Each row below holds a small network's activations on one input, seen along a few directions.
In each table, some parts of the input vary, and every possible input appears once, in random order.
Descriptions start from the smaller parts, as in this example, which fits no table here: one of 6 places along a line, together with either a single point or one of 11 places around a ring or (one of 3 separate values, together with one of 5 places around a ring).
Shared parts are said once, and a part with two or three values counts as separate values.

Other details of the inputs shift rows strongly along two fixed directions, in all tables alike. That doesn't count.

Table:
r1: [-1.28  4.80  1.83  5.32 -6.60 -1.53  0.06 -0.77 -1.37 -3.05  3.52 -1.73]
r2: [-0.20  2.55 -4.15 -1.56  4.90 -0.78 -1.48  1.10 -1.50  2.40  4.39  5.53]
r3: [ 0.63  3.84 -4.62 -1.23  6.09  3.25 -1.29  1.48  0.58  1.51 -0.08  5.42]
r4: [-2.60  2.76 -0.32  0.00 -0.10  1.30  0.51  0.26 -1.53 -0.17 -0.40  0.68]
r5: [ 0.39 -5.02 -1.86 -5.46  3.37 -1.24 -0.58 -2.94 -0.40  3.42 -0.91  0.97]
r6: [-1.99  3.44  1.72  7.69 -4.31  2.23  2.26  1.99  1.55 -4.44  0.60 -1.60]
r7: [ 2.41 -1.91 -0.81 -3.01  4.04 -0.45 -1.20  1.39  0.70  1.96 -0.62  1.43]
r8: [ 0.94 -0.94 -1.90 -5.31  1.81 -1.40 -1.06 -0.44 -1.44  2.84  0.26  1.66]
r9: [ 0.94 -4.12 -2.15 -6.06  2.57 -1.16 -0.93 -2.95 -0.52  3.58 -1.21  0.96]
r10: [-0.53  0.85 -4.64 -0.41  5.19 -0.47 -1.28 -1.30 -0.78  2.09  4.33  5.28]
r11: [ 0.15 -4.47  3.28 -5.15 -1.87 -2.59  0.38  0.32 -1.51  1.61 -2.68 -3.94]
r12: [-0.09 -2.93  1.13 -1.55 -0.02  1.87  1.55  0.79  1.63 -0.18 -4.61 -2.20]
r13: [ 1.45 -1.77  6.28  1.35 -5.89 -1.70  0.51  1.57  0.35 -2.30 -2.68 -6.44]
r14: [-1.22  7.36 -0.96  7.05 -1.59  2.89  0.25  1.92  0.80 -3.48  2.10  1.87]
r15: [-1.45  2.56 -0.88  3.19  0.78 -1.15 -0.36  0.18 -1.44 -0.37  4.62  2.02]
r16: [ 0.68 -3.44  6.30  2.96 -4.26 -1.48  0.90  0.21  0.82 -2.61 -2.20 -6.42]
r17: [-2.38  1.70 -5.70 -1.18  5.07  2.25  1.09  0.73 -0.28  1.88  2.17  6.17]
r18: [ 1.01  3.56  1.80  6.85 -4.99  0.00 -0.49 -0.85  1.21 -3.68  2.11 -1.67]
r19: [ 1.62  0.04 -0.58  2.39  0.37  0.30 -0.89 -1.26  1.47 -0.83  1.25  0.63]
r20: [ 2.24  4.67 -1.39  2.56 -0.34  0.13 -1.57  1.35  0.44 -0.96  2.74  2.32]
r21: [ 1.04  1.75 -1.23  4.30  1.51  0.39 -1.03 -0.22  1.23 -1.34  3.10  2.03]
r22: [-1.21 -8.01  1.24 -9.75  2.05  0.29  1.63 -1.28 -0.65  3.63 -7.63 -3.04]
r23: [-2.37 -5.33  2.24 -4.35 -1.36  0.38  2.63 -0.59 -0.41  0.92 -5.18 -3.63]
r24: [ 1.82 -1.94  5.35  1.36 -6.39 -1.32  0.38 -0.71  1.07 -2.41 -2.98 -6.31]
Description of these inputs: one of 2 separate values, together with either one of 4 places along a line or one of 8 places around a ring.
The inputs of r11 and r13 match in every part but the choice among 2 separate values. If r9 is changed in the same way as r11 into r13, which row does it become? -> r18
Change only the place on the line of 4 in r14. List by row number the other rows that result. -> r3, r6, r12

Table:
r25: [ 0.28 -1.14  1.09  0.05 -0.66 -0.78 -0.14 -0.47 -0.01 -0.03 -0.26 -1.31]
r26: [-0.32  5.54  0.88  7.39 -3.72 -0.18 -0.29  1.01 -0.01 -3.52  4.33  0.26]
r27: [ 0.07 -1.19  0.87 -1.09 -0.71 -0.62  0.00 -0.63 -0.45  0.31 -0.66 -1.07]
r28: [-0.10 -1.04  1.09 -0.61 -0.63 -0.72  0.08 -0.21 -0.49  0.03 -0.32 -1.04]
r29: [ 0.68  1.28 -2.76 -0.41  2.82  0.09 -1.21 -0.30  0.03  1.09  2.06  3.09]
r30: [ 0.95  1.45 -2.71 -1.02  3.00 -0.01 -1.29  0.13 -0.14  1.38  1.75  3.13]
r31: [ 1.59  0.81 -2.69 -1.38  3.12  0.03 -1.23  0.24  0.30  1.47  1.41  3.13]
r32: [-2.13  6.23  0.64  7.34 -4.27 -0.18  0.36  0.91 -1.01 -3.50  4.72  0.41]
r33: [ 1.38  0.34 -2.75 -0.99  3.34  0.10 -1.09 -0.06  0.40  1.50  1.65  3.10]
r34: [ 0.85  1.45 -2.75 -0.64  2.68  0.14 -1.31 -0.13 -0.12  1.22  1.90  3.07]
r35: [ 0.48 -1.41  1.04 -0.77 -0.31 -0.79 -0.27 -0.15 -0.10  0.18 -0.58 -1.22]
r36: [-0.86 -0.91  0.73 -0.43 -1.21 -0.65  0.46 -0.62 -0.50 -0.02 -0.20 -1.06]
r37: [ 0.04 -0.70  1.05 -0.81 -0.82 -0.76  0.05 -0.30 -0.49  0.12 -0.49 -1.06]
r38: [-0.13 -0.95  0.61 -0.70 -0.31  0.84  0.59  0.18  0.42 -0.12 -1.97 -1.07]
r39: [-0.19 -0.97  0.65 -0.68 -0.33  0.82  0.57  0.16  0.43 -0.09 -2.02 -0.98]
r40: [ 1.27  1.02 -2.74 -0.37  2.77  0.16 -1.14 -0.15  0.43  1.00  1.96  3.11]
r41: [-0.43 -0.73  0.61  0.05 -0.42  0.76  0.68  0.06  0.52 -0.47 -1.61 -0.88]
r42: [-0.76 -1.51  0.71 -1.00 -0.64 -0.72  0.51 -0.52 -0.54  0.43 -0.47 -1.03]
r43: [-0.13 -1.52  0.98 -0.79 -0.40 -0.73  0.17 -0.64 -0.34  0.32 -0.47 -1.06]
r44: [ 1.07 -1.13  0.86 -0.36 -0.82 -0.58 -0.29 -0.32  0.35 -0.04 -0.52 -1.11]
r45: [-0.32 -0.26  0.96 -0.04 -0.70  0.70  0.62  0.54  0.40 -0.44 -1.69 -1.07]
r46: [-0.40 -0.69  0.87 -0.09 -0.28  0.71  0.64  0.63  0.40 -0.38 -1.58 -0.95]
r47: [-0.65 -0.55  0.89 -0.76 -1.28 -0.75  0.43 -0.16 -0.68  0.12 -0.40 -1.17]
r48: [ 0.17  1.34 -2.70 -0.61  2.65  0.14 -0.86 -0.41 -0.34  1.11  2.10  3.24]
r49: [-0.37 -0.71  0.56  0.03 -0.39  0.78  0.70  0.07  0.50 -0.50 -1.55 -0.97]
r50: [-0.31 -1.28  0.67 -0.40  0.02  0.69  0.78  0.19  0.47 -0.14 -1.82 -1.08]
r51: [-0.26 -0.24  0.92 -0.06 -0.67  0.72  0.65  0.55  0.39 -0.47 -1.64 -1.16]
r52: [-0.51 -0.72  0.84  0.38 -0.45  0.69  0.78  0.26  0.45 -0.50 -1.49 -1.03]
r53: [-0.69 -0.70  0.74 -0.61 -1.38 -0.60  0.38 -0.44 -0.66  0.10 -0.33 -1.13]
r54: [-0.26 -1.11  0.81 -0.61 -0.02  0.71  0.65  0.58  0.41 -0.17 -1.83 -1.09]
What is each input in this table made of? -> one of 5 places around a ring, together with either one of 2 separate values or one of 4 places along a line
The inputs of r39 and r52 match in every part but the place on the ring of 5. If r44 is changed in the same way as r39 into r52, which row does it become? -> r33
A walk changes only the place on the ring of 5. It starts at r37 and steps to r27. List the rest of the walk in order. -> r48, r43, r28
Change only the choice among 2 separate values in r41. List by row number the other rows that result. -> r49
Change only the place on the line of 4 in r26. List by row number the other rows that result. -> r28, r32, r35

Table:
r55: [-0.83  1.52  2.15  1.98 -3.28 -1.20  0.12  0.46 -1.03 -1.13  1.05 -1.74]
r56: [-0.59  0.53  1.35  2.83 -2.88 -0.74  0.20 -1.29 -0.38 -1.48  1.26 -1.57]
r57: [-0.88  2.95  1.50  2.91 -2.98  0.65  0.62  0.96 -0.13 -2.27 -0.17 -1.25]
r58: [-0.88 -0.81  0.24  0.55  0.18  0.77  0.62 -0.15  0.60 -0.39 -0.82 -0.29]
r59: [-0.45  0.25  0.65 -0.69 -0.08  0.70  0.56  1.00 -0.18  0.03 -1.31 -0.61]
r60: [-1.04 -0.78  0.25  0.32  0.37  0.57  1.00  0.56  0.39 -0.14 -0.84 -0.44]
r61: [ 0.44 -0.95  0.34 -0.88 -1.05 -0.76 -0.08 -1.41 -0.21  0.26 -0.24 -1.00]
r62: [ 0.66  1.64 -3.79 -1.91  3.47  1.79 -0.70  0.27  0.45  1.50  0.33  3.97]
r63: [-1.61  1.83  1.49  3.06 -1.98  0.63  1.11  1.52 -0.37 -1.97  0.45 -1.17]
r64: [ 1.28 -8.85  3.38 -9.11 -0.17 -2.17  0.34 -1.44 -0.40  3.14 -6.88 -5.15]
r65: [-0.27 -1.16 -1.20 -1.53  2.14 -0.79 -0.01 -0.31 -0.51  1.39  0.97  1.44]
r66: [ 0.16  0.83 -3.99 -0.69  4.07  1.74 -0.61 -0.40  0.61  1.42  0.74  3.95]
r67: [ 1.73  1.68  1.64  4.22 -1.53  0.41 -0.32  1.28  1.41 -2.27  0.56 -0.85]
r68: [ 3.11  0.77 -3.00 -0.79  4.24 -0.56 -2.45  0.37  0.86  1.54  2.61  3.54]
r69: [-0.43 -1.74  0.78 -0.43 -0.21 -0.89  0.16 -1.16 -0.33  0.13  0.23 -0.72]
r70: [ 0.96  1.59 -3.69 -2.11  2.90  0.14 -1.42 -0.54 -0.35  2.06  2.04  3.97]
r71: [-1.26  0.73  1.94  2.13 -2.57 -1.19  0.44  0.66 -1.14 -1.35  1.39 -1.53]
r72: [-0.09 -0.02 -0.06  0.16 -0.65  0.91  0.41 -0.40  0.71 -0.48 -1.37 -0.55]
The inputs of r68 and r67 match in every part but one. If r65 is changed in the same way as r68 into r67, which row does it become? -> r60
What is each input in this table made of? -> one of 2 separate values, together with either a single point or one of 8 places around a ring
Change only the choice among 2 separate values in r61. List by row number the other rows that result. -> r72
